These are the activations of a small neural network, seen along a few directions. Each row is one input.
Each table varies a few parts of the input and shows all the possible inputs, shuffled.
A made-up example of a description, with smaller parts first: ring(8) and (point or (values(2) and line(4)) or line(9)).
Shared parts are said once, and a part with two or three values counts as separate values.
In the rows, 128 means zero.

Other details of the inputs vary at random and push rows far along two fixed directions, the same in every table; ignore that.

A family of inputs:
row 1: [101 161 128 112 155  17 114 136 111 141 129  79]
row 2: [ 70 170 125 106 174  48  96 143 132 130 105  72]
row 3: [117 130 106 174  93 204 124  71 114  59 122 123]
row 4: [103 163 107  88 162  14 108 146 133 138  98  84]
row 5: [143 146 122 138 120 126 116 102 121 105 140  89]
row 6: [111  82 159 136 127 162 113 220 179 182 144 231]
row 7: [ 85 171 149  95 202  11 119 140 127 134  93  73]
row 8: [ 82 164  84 109 139  16 107 132 141 127 100  94]
row 9: [158 140 142 130 123 145 140  89 117 112 138  95]
row 10: [149  82 154 108 121 150 153 214 164 212 136 232]
row 11: [165 114 104 140  96 194 147  67  85  84 121 121]
row 12: [122 125 133 146 134 155 131  98  94  88 116 114]
row 13: [113  95 130 153  84 140 109 205 191 192 171 231]
row 14: [168 119 126 152  99 193 148  69  98  83 153 104]
row 15: [135  71 140 110 115 140 142 216 167 203 148 244]
row 16: [180 126 120 126 108 202 155  63 103  90 116 115]
row 17: [137 116 131 150 131 187 145  83  96  75 125 115]
row 18: [157 125  94 134  92 211 127  70 114  91 125 101]
row 19: [ 88 166 148 101 206  13 130 145 116 139  91  67]
row 20: [124  95 144 130 101 159 105 207 186 208 175 208]
row 21: [180 125 142 150 106 200 159  71  99  96 142  95]
Description of these inputs: values(3) and (point or line(6)).
The inputs of row 2 and row 18 match in every part but the values(3) part. If row 12 is changed in the same way as row 2 into row 18, which row does it become?
> row 11
List by row number the other rows that have the values(3) part in common with row 21.
> row 1, row 5, row 9, row 13, row 14, row 20
Change only the values(3) part in row 9. List by row number the other rows that result.
> row 7, row 16

A family of inputs:
row 22: [127 108 147 144 126 160 151 138 132 132 129 172]
row 23: [119 113 127 135 111 175 116 145 138 146 140 153]
row 24: [141 100 146 142 125 171 131 138 118 124 131 170]
row 25: [120 121 131 137 112 175 120 140 151 148 133 156]
row 26: [161 112 133 115 112 158 140 144 150 149 141 162]
row 27: [118 142 125 136 148 115 143  87  85  84 117  87]
row 28: [131 149 133 135 148 117 133  84 101  84  99  88]
row 29: [122 147 115 130 138 132 111  92 113  86 130  73]
row 30: [152 112 141 135 109 153 152 132 139 151 150 157]
row 31: [116 156 128 151 132 127 130  85 116  90 129  73]
row 32: [149 153 107 116 128 123 142  85 110 114 110  76]
row 33: [ 88 131 133  91 180  33 114 186 141 156 108 134]
row 34: [154 105 120 121 107 166 138 141 128 158 138 153]
row 35: [ 77 144  91 106 128   5  94 183 153 164 126 142]
row 36: [158 107 130 112 113 153 134 145 136 147 147 154]
row 37: [157 145 127 123 126 116 131  86  95 105 130  79]
row 38: [130 117 135 137 120 171 116 141 158 133 142 155]
row 39: [129 113  95 147  76 150 118 130 154 130 136 182]
row 40: [105 137 140  99 157  20 129 176 138 183 140 120]
row 41: [128 158 131 147 133 129 115  87 117  88 121  74]
row 42: [131 143 119 123 149 131 136  83 110  77  97  88]
row 43: [161 118 146 128 111 145 137 138 140 150 140 156]
row 44: [ 85 146 147 114 162  33  95 189 148 165 132 118]
row 45: [127  98 127 127 122 175 136 143 121 137 117 168]
row 46: [119 110 142 153 115 161 126 148 136 138 157 151]
row 47: [123 146 113 124 141 135 140  81 101  89  87  87]
The inputs of row 36 and row 26 match in every part but one. If row 33 is changed in the same way as row 36 into row 26, which row does it become?
> row 42
What is each input in this table made of?
> values(2) and (point or (values(3) and line(4)))
Change only the values(2) part in row 23. List by row number the other rows that result.
> row 25
Change only the values(3) part in row 24. List by row number the other rows that result.
> row 37, row 44

A family of inputs:
row 48: [151 115 131 154 112 174 139  84  97  81 125 127]
row 49: [140 137 124 118 126  84 123 128 121 141 139 114]
row 50: [110 141 133 135 133  98 102 139 123 125 143 108]
row 51: [128 136 112 112 121  89 132 131 120 141 143 111]
row 52: [156 119 150 129 140 195 151  83  93 108 124 109]
row 53: [143 136 128 167 105 183 119  84 119  87 143 113]
row 54: [161 138 122 135 109 132 134 101 120 117 139 116]
row 55: [130 120 117 121 136 151 129 112 107  97 113 123]
row 56: [158 123 158 129 146 150 152 111 112 118 130  99]
row 57: [129 146 112 113 120  97 128 125 137 144 112 114]
row 58: [174  90 138 142  81 190 136 138 140 148 159 187]
row 59: [103 108 136 122 133 131 101 192 171 168 142 178]
row 60: [121 116 139 128 135 104 126 152 115 133 131 149]
row 61: [113 105 129 141 104 173 110 173 150 159 145 176]
row 62: [123  90 130 135 117 167 133 164 138 156 124 197]
row 63: [129 136 107 112 125  99 125 128 126 148 120 112]
row 64: [115 135 116 145 114 154 112 108 128 110 122 109]
row 65: [113 129 140 142 125 112 104 144 141 134 142 133]
row 66: [137 111 128 103 124 117 123 188 175 185 135 186]
row 67: [140 141 164 117 160 102 149 133 128 136 122 100]
row 68: [ 97 138 121 137 134 101 113 131 134 128 143 111]
row 69: [140 146 130 119 121  82 128 126 133 138 132 117]
row 70: [139 118 113 147 112 185 140  84 102  88 107 125]
row 71: [ 98 139 121 133 131 102 112 137 129 127 145 109]
row 72: [132 145 108 115 125  98 128 127 135 146 116 114]
row 73: [ 98 138 124 137 130 100 113 130 138 126 139 111]
row 74: [130 143 113 119 124  88 136 124 135 141 137 117]
row 75: [136 144 116 101 131  98 124 128 145 135 115 115]
row 76: [118 136 140 131 139  86 130 130 122 118 114 131]
row 77: [160 132 156 133 149 151 156 111 116 119 130 101]
row 78: [113 109 139 151 102 162 123 156 165 149 154 180]
row 79: [109 140 133 140 136  97 103 133 129 126 141 111]
row 80: [107 127 124 127 140  91 137 131 121 120 119 127]
row 81: [ 97 141 116 132 133 109 105 136 134 134 123 110]
row 82: [127 141 136 154 113 143 114 104 129 103 137 114]
row 83: [137  80 132 152 102 198 148 140 130 132 147 198]
row 84: [120 135 135 133 144  87 131 132 120 120 118 130]
row 85: [128 143 117 117 119  88 136 122 137 138 134 117]
row 86: [113 136 126 113 149 102 126 132 134 116 100 131]
row 87: [107 139 122 123 139  99 130 130 127 126  97 130]
row 88: [128 134 112 116 124  89 132 125 126 142 141 114]
row 89: [135 119 130 143 128 136 133 105 101 100 126 126]
row 90: [ 99 146 122 141 133 101 117 130 142 126 139 114]
row 91: [130 119 117 125 139 150 129 107 112  99 111 125]
row 92: [105 140 123 122 141 111 102 136 145 121 122 111]
row 93: [168 122 108 123 103 184 133  82 119  97 125 112]
row 94: [109 138 117 126 143 100 131 132 125 127 100 129]
row 95: [131 121 119 125 136 149 130 107 117  96 107 126]
row 96: [ 97 150 122 133 128 108 110 133 145 131 115 113]
row 97: [124 129 124 142 121 138 147 102 116  97 120 129]
row 98: [135 104 128  95 121 119 119 195 160 185 142 183]
row 99: [134 102 127  99 125 118 119 188 166 187 140 184]
row 100: [146  98 123 124  96 160 130 160 153 173 136 183]
row 101: [139 131 157 116 166 103 145 136 117 140 129  96]
row 102: [ 99 150 117 136 133 109 110 135 142 132 119 113]
row 103: [138 117 111 142 112 187 138  89  92  90 113 122]
row 104: [122 134 117 130 125 159 108 117 124 100 132 107]
row 105: [145  99 120 121  95 163 130 167 143 175 142 181]
row 106: [141 138 124 114 122  85 123 135 115 139 141 111]
row 107: [124 141 118 138 128 157 112 110 139 100 125 112]
row 108: [108 135 123 131 142  91 140 131 125 121 119 129]
row 109: [146 128 111 128 105 134 140  98 120 119 141 113]
row 110: [116 135 121 115 154 103 127 134 132 118 103 130]
row 111: [106 127 121 123 140  93 135 136 110 121 126 123]
row 112: [158 124 154 125 146 153 152 119 102 119 136  95]
row 113: [136 135 120 147 109 195 118  87 133  82 125 112]
row 114: [127 145 161 108 164 110 143 125 121 139 110 110]
row 115: [143 126 152 116 149 160 145 110  95 123 124 105]
row 116: [158  87 169 130 124 217 151 140 130 153 138 182]
row 117: [129 143 156 110 168 111 143 127 118 141 113 109]
What is each input in this table made of?
> line(5) and (values(2) or (values(3) and line(4)))
The inputs of row 88 and row 109 match in every part but the line(5) part. If row 79 is changed in the same way as row 88 into row 109, which row does it become?
> row 65
The inputs of row 97 and row 111 match in every part but the line(5) part. If row 86 is changed in the same way as row 97 into row 111, which row does it become?
> row 55
Change only the line(5) part in row 104. List by row number the other rows that result.
> row 59, row 92, row 107, row 113
Change only the values(3) part in row 96. List by row number the other rows that result.
> row 57, row 87
Change only the line(4) part in row 100. List by row number the other rows that result.
> row 58, row 93, row 109

A family of inputs:
row 118: [126 122 133 103 144 100 138 158 134 162 117 143]
row 119: [126 120 141 117 141  88 143 155 129 155 128 150]
row 120: [108 128 151 121 157 109 121 163 147 146 120 141]
row 121: [125 141 122 106 153  75 135 120 105 121 109  96]
row 122: [ 97 174  95 124 145  70 108  82 112  79  95  56]
row 123: [109 123 151 122 153 105 119 165 135 148 132 138]
row 124: [125 115 119 159  96 165 124 122 134 114 144 155]
row 125: [151 109 131 124 122 168 147 126 126 127 117 159]
row 126: [144 134 133 113 118  88 125 154 147 171 149 131]
row 127: [167 118 113 127  88 167 131 117 139 139 155 137]
row 128: [124 158  88 147 116 138 116  46  87  50 114  53]
row 129: [145 108 109 158  81 231 126  97 129 103 139 154]
row 130: [108 126 159 132 150 100 127 161 138 148 139 139]
row 131: [137 115 147 139 128 187 132 128 131 128 134 138]
What is each input in this table made of?
> values(2) or (values(3) and line(4))
List by row number the other inputs of the same sort as row 124.
> row 118, row 119, row 120, row 121, row 122, row 123, row 125, row 128, row 129, row 130, row 131
